Each row below holds a small network's activations on one input, seen along a few directions.
Each table varies a few parts of the input and shows all the possible inputs, shuffled.
Descriptions start from the smaller parts, as in this example, which fits no table here: one of 4 places along a line, together with either a single point or one of 11 places around a ring or (one of 3 separate values, together with one of 8 places around a ring).
Shared parts are said once, and a part with two or three values counts as separate values.

Other details of the inputs shift rows strongly along two fixed directions, in all tables alike. That doesn't count.

A family of inputs:
x1: [ 12   5  17 -56  20 -28   9   1 -15   6  28 -19 -18]
x2: [ 4  4 -1  4  0  0 -3  0  2 -2  0 -2  2]
x3: [ 3  3 -3  3 -1  0 -3  0  2 -4  1 -3  1]
x4: [ 5  5  1  4 -1  0 -3 -1  1 -3 -2 -1  0]
x5: [ 4  6  0  4 -1 -1 -4  0  3 -1 -1 -3  2]
x6: [ 4  4 -1  3 -2  0 -2 -1  1 -6 -1 -2 -1]
x7: [ 1  2 -4  3 -1 -1 -2 -3  1 -4  1 -2  1]
x8: [-1  3  0  2  1  0 -5 -1 -2  0 -2  3  2]
x9: [ 3  1 -3  3  0 -1 -4  0  1 -4  0 -2  0]
x10: [-21  -1  -7  16   5  -6  39  27  -6  23 -12  -1 -27]
x11: [ 1  1 -3  3 -1 -3 -3 -2  0 -5  1  1 -1]
x12: [-2  2  2  1  0  0 -3 -3 -3 -3 -3  1  2]
x13: [ 4  3 -2  2  0 -1 -3  0  3 -6 -2  1 -1]
x14: [ 2  6  0  3  1  0 -4 -1  2  0 -1 -1  3]
x15: [ 3 -9  1 -4 -8  8  2 -2  1  3  0  2  7]
x16: [-2  1 -3  2  0 -2 -2 -4  0 -3  1  0  3]
x17: [ 3  2 -2  3 -1 -2 -4  0  1 -5  0  0 -1]
x18: [  3 -10  -1  -4  -7   8   2  -1   2   5   2   1   9]
x19: [-1  5  1  2  0  0 -4 -1  0  1 -2  0  4]
x20: [-3  1 -1  2  2 -1 -2 -3 -1 -2  0  1  5]
x21: [-3  1 -1  1  2 -2 -2 -3 -1 -5 -3  4  2]
x22: [ 1  3 -3  3 -2 -2 -2 -3  3 -4  1 -3  1]
x23: [ 0  5  2  2  0  1 -3 -2 -2 -1 -3  1  2]
x24: [ 5  4  0  3  1 -1 -3  0  3 -4 -3  1 -1]
x25: [ 11   4  19 -58  22 -24   7   3 -18   9  26 -20 -16]
x26: [ 2  1 -3  2  0 -2 -2 -3  2 -6 -1  2 -2]
x27: [-1  2  0  2  2  1 -5 -1 -2  0 -1  1  3]
x28: [ 1  0 -4  3  0 -1 -3 -3  0 -5  1 -1  0]
x29: [ -2 -11   4  -3  -4   9  -3   0   3   2   3   5   0]
x30: [ 2 -8  0 -4 -8  7  1 -1  3  6  1  0  8]
x31: [  3 -10   0  -5  -6   7   2  -1   3   3  -1   4   6]
x32: [-21  -1  -8  16   5  -8  40  26  -5  22 -11  -1 -26]
x33: [-2 -1 -3  2  1 -2 -3 -4 -1 -3  0  0  1]
x34: [ 3  4  0  2  2  0 -3 -1  1 -2 -3  3  1]
x35: [-1  4  0  2  1  1 -4 -1 -1  1 -1  1  4]
x36: [ 3  2 -1  3  2  0 -4 -1  0  0 -1  0  2]
x37: [-3  1  0  1  1  0 -3 -2 -2 -2 -1  0  4]
x38: [ 3  5 -2  3 -2 -1 -3  0  3 -3  0 -3  1]
x39: [ 4  3  0  4  0 -2 -4  0  1 -3 -1  1  0]
x40: [ 4  2 -1  4  1  0 -4  0  1 -2 -1 -1  1]
x41: [  3 -11   0  -4  -7   6   1  -1   1   4   1   4   6]
x42: [  3 -12  -1  -4  -6   7   1  -1   1   5   1   2   7]
x43: [ 2  3  0  3  2 -1 -4 -1 -1 -1 -1  2  1]
x44: [ 2  3 -2  3 -2 -1 -1 -4  1 -6  0 -1 -1]
x45: [-3  1  0  0  2  0 -4 -2 -2 -4 -4  3  1]
x46: [ 2  5 -1  3  2  1 -3 -1  0  0  0  0  3]
x47: [-21   2  -6  15   4  -5  39  26  -4  24 -12  -4 -25]
x48: [ -2 -10   3  -2  -4  11  -2  -1   4   3   4   3   3]
x49: [-1  2 -1  2 -1 -2 -1 -5  0 -5 -1  0  1]
x50: [-1 -8  5 -2 -5 11 -1 -2  4  2  3  4  1]
x51: [-4  2 -1  2  0 -2 -2 -3  0 -2 -1  0  4]
x52: [ -2 -12   3  -2  -3  11  -3  -1   3   3   4   3   1]
x53: [-2  2 -2  2 -1 -3 -2 -4  1 -3  0 -1  2]
x54: [ -1 -10   4  -4  -3  10  -2  -1   5   1   2   6   0]
x55: [-3 -1 -2  2  2 -2 -3 -3 -2 -3 -1  1  3]
x56: [-2  2  1  2  0 -1 -1 -4 -2 -4 -2  1  3]
x57: [-2 -8  4 -3 -5 10 -2 -1  6  4  3  2  2]
x58: [ 3  6  2  3  1  1 -3 -2  0 -2 -2  0  1]
x59: [-1  0 -2  1  1 -3 -2 -4  1 -5 -2  3  0]
x60: [ 0  3  1  1  2  0 -4 -1 -1 -1 -3  4  2]
Each input here is: one of 6 places around a ring, together with either one of 2 separate values or one of 8 places around a ring.
Question: Changing only the place on the ring of 6 turns x39 into x40. The same change can be made to x8. Which row results?
Answer: x27
Question: Changing only the place on the ring of 6 turns x5 into x24. The same change can be made to x22. Which row results?
Answer: x26
Question: Which other rows does x31 become when the choice among 2 separate values takes its other values? List them by row number.
Answer: x54
Question: List by row number the other rows that have the place on the ring of 6 in common with x2.
Answer: x3, x7, x16, x18, x20, x35, x37, x46, x48
Question: Which other rows does x4 become when the place on the ring of 8 takes its other values? List them by row number.
Answer: x6, x12, x23, x44, x49, x56, x58

A family of inputs:
x61: [-12   0 -12  31  -1   2  27  23   7  14 -13   2 -22]
x62: [ -9  11   2   3   9  -7 -16 -10  -9  -9  -4   5   9]
x63: [  5  -1  -2   2  -4  -1  -9  -8   0 -13   2   0   4]
x64: [  3  -3   5  -2  -3   7 -10  -7  -1  -5  -1   6   7]
x65: [ 11   3   0   0  -3   3 -10  -4   0  -2  -2   0  12]
x66: [-13   2 -10  27  -5   2  32  21   4  15 -19   3 -17]
x67: [  7   4   0   2  -2   3 -10  -7   7  -5   3  -2   8]
x68: [ -1  -1   4  -2  -4   7 -11  -7   5  -5   3   2   7]
x69: [ 10   3   2   1  -3   3 -10  -6   1  -9  -1   2   5]
x70: [  4  23  15 -48  33 -39  19  11 -23  11  20 -24 -28]
x71: [  8   4   2   4  -3   4 -12  -6   4  -9   3  -2   3]
x72: [  1  -4   3  -1   0   6 -14  -5   4  -6   4   5   4]
x73: [  2  -2   3  -1  -3   8 -12  -5   2   1   3   0  12]
x74: [  6  -3  -5   1  -1  -3 -11  -7   2 -13   2   3   3]
x75: [  6   6   1   2  -4   3 -11  -6   7  -9   2  -2   5]
x76: [  6  -1  -4   1  -4  -1 -10  -6   0  -6   2  -3  11]
x77: [ 10   1   0   0   0   1 -11  -4   3  -9  -2   5   5]
x78: [-20  -4  -6  28  -3   8  28  21   2  17 -12   3 -19]
x79: [  9   6  13 -52  18 -29  25  10 -13  11  25 -24 -28]
x80: [ 1 -2  4 -4 -4  6 -9 -7  1 -4 -2  6  9]
x81: [ -1  -7  -1  -3  -4   4 -10  -7  -2  -3   2   1  13]
x82: [-22  -9 -10  26  -4   4  30  18  -1  13 -13   5 -18]
x83: [  4  -3   3  -3  -3   7 -11  -5  -2   2  -1   4  14]
x84: [ 2 -4  3 -4 -2  6 -9 -8  1 -1 -1  6 13]
x85: [  3  -6   3  -3   0   5 -12  -5   1  -5  -1   9   7]
x86: [ -2  -7  -1  -3  -3   2  -8 -11   1  -5   2   4  11]
x87: [ 9  3  0  0 -3  2 -8 -7  3 -4 -2  2 10]
x88: [  4  -4  14 -54  22 -25  22  11 -16  14  26 -16 -28]
x89: [-24  -8 -11  24  -5   2  31  17   1  14 -14   4 -16]
x90: [-16  -3 -15  28  -4  -2  33  18   3  14 -14   1 -15]
x91: [  9   5  -1   3  -3   4 -12  -4   4  -2   3  -5  10]
x92: [  0  -2   3  -2  -2   7 -11  -8   4  -1   3   2  10]
Question: Describe the family of inputs behind these rows.
Answer: one of 2 separate values, together with either a single point or (one of 3 separate values, together with one of 5 places along a line)
Question: Changing only the choice among 2 separate values turns x78 into x71. The same change can be made to x80. Which row results?
Answer: x66
Question: Which other rows does x77 become when the place on the line of 5 takes its other values? List them by row number.
Answer: x65, x66, x69, x87
Question: Which other rows does x89 become when the choice among 2 separate values takes its other values? List them by row number.
Answer: x79
Question: Which other rows does x81 become when the choice among 2 separate values takes its other values? List them by row number.
Answer: x76
Question: Which other rows does x88 become when the choice among 3 separate values takes its other values? List them by row number.
Answer: x72, x85

A family of inputs:
x93: [ -2 -10   1  -5  -1   0   0   0   1  -1   3   2  -2]
x94: [ 6  1  4 -2 -2  1  0 -1 -1  4  2 -3  2]
x95: [ 1  5  0 -2  3 -5 -2  3 -3  0 -2 -1  2]
x96: [ 2 -2  1 -4 -1  3 -1  0 -3  3  5 -1  2]
x97: [ 0 -1  0 -2  2 -5 -1  1 -2 -5  1  1 -4]
x98: [ 6  1  3 -3 -2  2  3  2  0  5 -2 -2  4]
x99: [-2 -5  3 -4  0  0 -3 -1 -2  3  3  0  2]
x100: [ 7 -4  2 -4 -3  1  3 -1  2 -1  2 -1 -1]
x101: [ 2 -7  0 -5 -2  3  2  1  0 -1  5  1 -2]
x102: [-3 -6  1 -6  2  0  1 -3 -2 -2  1  1 -2]
x103: [-4 -1  0 -6  0 -1  0 -4 -1 -1  0  0 -1]
x104: [-2  6  1  0  3 -6 -1  1 -2 -3  2 -2 -1]
x105: [ 5  3 -1  0  2 -2 -3  0  1  3  3 -3  0]
x106: [ 4  4 -1 -1  2 -2  0  0  4  0  4 -4  0]
x107: [-4  4  1 -1  5 -4  2 -2 -2 -1  1  1  1]
x108: [-2 -5  1 -5 -3 -1 -1 -1  2  0  3  0 -1]
x109: [ 4  5  0 -2  2 -2 -1  2 -1 -1 -2 -4  1]
x110: [ 5  3 -3 -2 -1 -3  0  0  4  0  2 -3 -3]
x111: [-1  3  1 -3  5 -3  0  0 -4  2 -3  3  4]
x112: [-2  3  0 -3  2 -5  1 -3 -2 -2  0  3 -1]
x113: [-28  -7 -24  57  -6   7  54  38   9  27 -29   7 -33]
x114: [ 5  1  2 -3 -5  0  3 -1  2  1  1 -2 -1]
x115: [ -7  -3 -16  58 -21  28 -44 -27  13 -28 -26  29  43]
x116: [ 3 -2  0 -6 -1  4  1  3 -1  4  1  0  4]
x117: [-5 -1  1 -3  2  0 -1 -3 -5  3  0 -1  1]
x118: [-1  5 -1 -1  0 -6 -1  1 -1 -4  0  0 -4]
x119: [-1  4  1  0  3 -5 -3  0 -5 -1  1 -1 -1]
x120: [-1 -3  0 -2  4 -3  2 -2 -3 -3  0  4 -2]
x121: [ 2  5 13 -5  5  9 -9  3  3  3  2  5 -6]
x122: [ 2  4  0  1  2 -2 -2  0 -3 -1  1 -5 -3]
x123: [-6  0  1 -4  3 -1  1 -3 -1  0  1 -2  1]
x124: [-4 -3  3 -4  0 -1 -1 -1  1  1  4 -1  2]
x125: [ 4  2  3 -2 -2  0  3 -1  2  1  2 -4  2]
x126: [ 2 -2  0 -5 -4  2  1  0  1  0  4  0 -1]
x127: [ 4 -1 -1 -1  1 -2  0  0  0 -6  1 -3 -6]
x128: [ 2  4 -1  0 -1 -3  1  0  1 -4  0 -4 -6]
x129: [ 6  3 -2 -2  2 -1 -1  3  2  4  0 -3  2]
x130: [ 1 -1  1 -5 -1  3  0  0  0  0  6 -2  2]
x131: [-1 -4  2 -6  0  0 -2  1  0  4  0  0  5]
x132: [-3 -1  1 -6  2  0  0 -1 -3  3 -3  0  4]
x133: [ 1  5  0  0  2 -3  0  0  1 -4  2 -6 -2]
Question: Describe the family of inputs behind these rows.
Answer: either a single point or (one of 5 places along a line, together with one of 8 places around a ring)
Question: Which other rows does x120 become when the place on the ring of 8 takes its other values? List them by row number.
Answer: x93, x97, x100, x101, x102, x113, x127

A family of inputs:
x134: [ 16  22  19 -24  14  -1 -21  -2  -5   5   7  -7   6]
x135: [-14 -18   1 -13  -4  -2  45  24  -9  35   2  -7 -20]
x136: [-13 -20   3  11 -11  24   6   6   7  11  -9   7  -2]
x137: [  8   7 -12  14  -7  -5  10  -1  10  -3   3 -13  -2]
x138: [ 14  18   4  -5   2   2 -23  -8  -4  -1  -4  -2  30]
x139: [-20 -10   3   7   3   5 -18  -7   2  -8  -2  18  10]
x140: [ -8  -1 -23  42  -9   4   2   5   1 -10 -15   6   8]
x141: [ -3   8   7 -33  12 -29   9  -1 -18  -4   6 -10  -8]
x142: [-24   7  -2  19   8  -9  26  15  -7   4 -15   6 -27]
x143: [ 20  -7   6  -7  -9  16 -21  -9  13 -14   6   4   9]
x144: [-10  -5   5 -36  16 -18   8  -5 -15  10  17  -5  -3]
x145: [ 18  -8  -3 -10  -7   2   6   0   5   2   6  -1   5]
x146: [ -3   0  -9  34  -3   8 -10  -1   4 -10 -10   7  -6]
x147: [ 19   8   1   1  -4   3 -19 -14  16 -17   8  -2   0]
Question: Changing only one part turns x141 into x142. The same change can be made to x145. Which row results?
Answer: x143
Question: Describe the family of inputs behind these rows.
Answer: one of 2 separate values, together with either a single point or one of 6 places around a ring
